A small network was trained on made-up records. Each row is its average activation on records with the value named, seen along a few directions.
Values that are neighbours, or in one group, have similar rows; names and order tell nothing.
In the rows, zero is written as 500.
Strong random noise was added to every row along 19 fixed directions; ignore it. To show where, here is one row again and again, with new noise each time:
[646 642 383 546 349 129 450 476 541 391 559 551 555 454 323 515 448 526
 340 494 368 791 472 559 514 571 370 605 463 455 476 592]
[341 650 647 569 442 582 492 636 411 646 585 474 444 254 466 553 560 358
 378 508 710 369 500 566 427 691 431 535 770 778 492 479]
[477 514 307 556 436 500 341 525 458 496 378 572 582 482 577 508 588 508
 576 416 463 488 541 684 617 663 372 264 271 705 321 472]
[551 540 532 447 543 369 638 383 509 618 540 514 336 635 476 366 637 564
 474 670 549 503 415 548 647 655 438 423 543 538 547 655]
[576 547 619 527 730 699 595 382 391 344 424 514 430 635 455 403 551 369
 334 532 437 502 327 614 676 618 476 492 457 535 713 595]
[453 437 555 388 691 658 538 460 532 436 627 413 502 536 454 347 565 492
 530 628 598 470 515 301 438 429 608 545 581 391 691 632]
[630 674 501 570 489 488 484 518 404 447 315 570 765 419 426 622 733 586
 533 512 396 585 360 543 447 403 298 356 294 372 394 250]
[492 464 417 599 298 500 678 426 499 530 581 508 370 316 496 701 437 342
 294 472 409 268 446 563 509 568 510 534 439 737 583 276]
[455 592 495 456 629 653 451 535 378 542 569 480 386 648 512 477 418 430
 653 459 551 477 503 473 545 576 473 605 597 555 435 669]
[295 486 597 496 418 402 447 558 625 400 453 581 539 330 444 443 623 644
 371 466 657 533 648 397 372 512 575 344 731 462 648 389]
[285 442 575 432 577 554 664 509 572 603 545 584 558 429 399 492 614 448
 482 485 599 453 707 550 481 559 540 560 587 657 534 461]
[437 542 688 566 430 665 461 428 593 483 350 538 426 570 796 389 623 569
 504 656 554 438 537 548 629 454 507 336 590 579 520 522]
[428 663 726 567 520 759 445 499 478 463 485 669 303 611 722 471 430 541
 457 499 628 422 608 525 556 492 606 440 643 495 610 562]
[540 533 510 597 517 426 447 512 607 650 318 295 494 460 512 286 522 542
 467 694 464 471 755 458 561 399 467 498 360 563 418 708]
[455 315 425 508 479 141 509 481 645 501 565 531 592 410 582 383 553 274
 513 589 557 576 563 795 507 341 559 418 287 635 562 515]
[593 347 548 411 550 442 591 453 369 285 694 534 445 563 374 545 461 524
 351 437 376 621 266 344 627 921 586 561 675 220 740 499]
[547 575 655 588 478 408 512 481 463 443 448 450 435 549 532 373 448 586
 414 639 464 531 580 482 678 662 440 449 487 455 513 726]
[622 611 666 589 424 373 353 677 312 623 565 566 471 483 756 562 475 511
 582 546 542 499 442 603 547 702 502 384 445 216 408 499]
[598 318 451 495 760 444 504 475 384 597 495 595 544 462 328 402 618 456
 550 538 709 563 410 607 540 422 547 298 390 649 568 428]
[488 388 344 456 619 524 535 421 410 512 327 399 506 465 266 526 615 468
 515 431 458 479 323 451 469 465 389 504 563 589 485 309]
[552 469 592 496 569 466 512 523 355 446 470 473 489 675 462 463 512 627
 685 533 584 573 326 431 642 618 404 349 582 525 395 617]


Field P:
p13: [502 740 663 600 356 424 636 560 479 468 416 576 535 497 492 663 581 532
 427 470 482 476 377 612 493 534 349 417 487 566 449 391]
p7: [284 471 659 551 412 212 668 471 354 304 509 443 383 421 463 525 220 479
 473 504 578 272 529 548 502 503 397 389 498 477 571 552]
p9: [519 650 430 588 474 434 476 558 448 492 375 585 360 506 433 573 414 619
 505 305 393 431 642 323 531 504 567 347 526 488 539 368]
p12: [507 495 369 485 474 423 542 482 532 490 503 356 343 590 551 498 385 403
 505 413 270 392 474 419 550 557 556 592 506 452 559 521]
p5: [459 649 398 508 340 412 548 494 566 429 555 668 491 463 389 625 457 652
 392 372 460 493 593 477 416 536 485 440 423 515 506 447]
p11: [687 494 482 594 603 493 516 530 338 619 578 494 568 312 345 587 411 326
 418 524 456 527 458 538 453 389 520 667 362 512 509 407]
p3: [623 582 473 626 562 442 528 540 529 535 300 405 354 545 494 444 384 546
 441 454 379 337 653 377 496 297 627 390 262 389 610 474]
p1: [618 399 512 530 459 439 653 501 540 694 551 541 511 532 583 576 505 480
 580 520 503 431 442 601 562 433 568 439 378 637 404 408]
p6: [472 614 439 576 295 253 535 479 613 284 595 540 489 277 401 528 442 462
 188 427 360 512 557 440 452 564 560 471 532 526 740 432]
p2: [512 555 646 536 569 463 652 446 517 382 369 510 542 516 424 543 480 364
 401 471 437 545 386 639 457 240 471 610 483 485 605 401]
p10: [631 557 348 521 330 525 505 435 605 483 710 694 527 526 580 620 430 530
 652 503 437 615 559 401 568 306 564 510 455 727 423 442]
p8: [450 585 548 555 460 251 562 498 449 411 432 528 475 458 488 447 620 561
 486 551 415 460 505 453 596 635 437 289 474 413 584 471]
p4: [574 324 829 561 428 533 617 531 461 527 702 522 553 449 749 570 540 391
 629 707 540 539 358 417 668 538 638 514 735 556 542 406]
P is arranged as a line.
Q: Which values are neighbours of p7? Give them in the order they are listed.
A: p9, p3
Q: Which values are neighbours of p2? Give them in the order they are listed.
A: p5, p10
Q: Which values are neighbours of p13? Give them in the order they are listed.
A: p4
Q: Which values are neighbours of p1? Give them in the order they are listed.
A: p12, p6

Field H:
h2: [320 440 317 391 678 496 521 397 519 510 426 512 570 462 497 452 504 228
 546 427 411 395 640 793 415 322 462 615 255 491 525 433]
h12: [373 742 568 303 496 782 719 411 646 395 463 579 555 780 612 596 865 521
 542 434 353 470 234 567 437 570 407 542 604 378 556 395]
h11: [637 425 306 613 361 373 168 511 376 731 595 705 506 370 725 550 355 553
 833 551 521 632 709 506 636 379 525 436 451 664 162 403]
h7: [421 704 574 621 247 547 450 505 370 429 633 780 322 432 734 720 408 440
 512 424 509 417 499 572 647 692 453 410 665 699 490 338]
h4: [514 460 557 611 431 691 432 427 429 509 612 794 433 394 765 584 397 332
 466 485 512 492 586 692 697 542 634 464 537 776 544 343]
h10: [213 639 347 501 341 557 432 321 352 417 474 710 384 347 555 674 441 490
 578 462 436 359 699 522 450 443 306 588 607 538 399 241]
h3: [375 353 592 315 495 538 821 528 755 724 432 558 556 640 326 670 684 670
 517 297 437 563 502 353 347 458 654 722 836 391 471 230]
h1: [759 631 656 446 764 917 517 580 283 538 971 587 452 665 668 501 523 388
 693 671 597 460 339 274 632 675 711 506 447 333 701 693]
h6: [419 519 435 567 213 348 570 606 660 534 309 452 411 679 564 673 346 530
 346 219 233 497 656 678 587 818 442 653 423 543 302 522]
h5: [541 574 425 489 392 701 579 300 400 523 436 571 398 602 482 611 384 895
 648 582 612 298 484 359 522 346 323 312 420 552 275 445]
h8: [281 884 601 619 331 778 306 547 746 303 270 362 655 348 748 304 840 470
 303 655 334 433 755 409 487 564 372 423 537 594 577 662]
h13: [636 520 705 542 372 238 734 650 631 766 441  41 663 404 434 518 518 366
 425 694 322 526 398 490 419 466 366 874 531 379 311 628]
h9: [444 337 414 389 506 902 510  26 492 524 590 695 368 311 552 397 586 615
 314 831 690 330 515 564 548 392 422 484 536 632 620 409]
H is arranged as a line.
Q: Going along H from h5 by way of its neighbour h13, in what order are h11, h7, h4, h8 met?
A: h4, h11, h7, h8
Q: How many steps from neighbour to neighbour lead from h9 to h3, at the fewest?
A: 3
Q: Which values are neighbours of h6? Give them in the order they are listed.
A: h10, h1
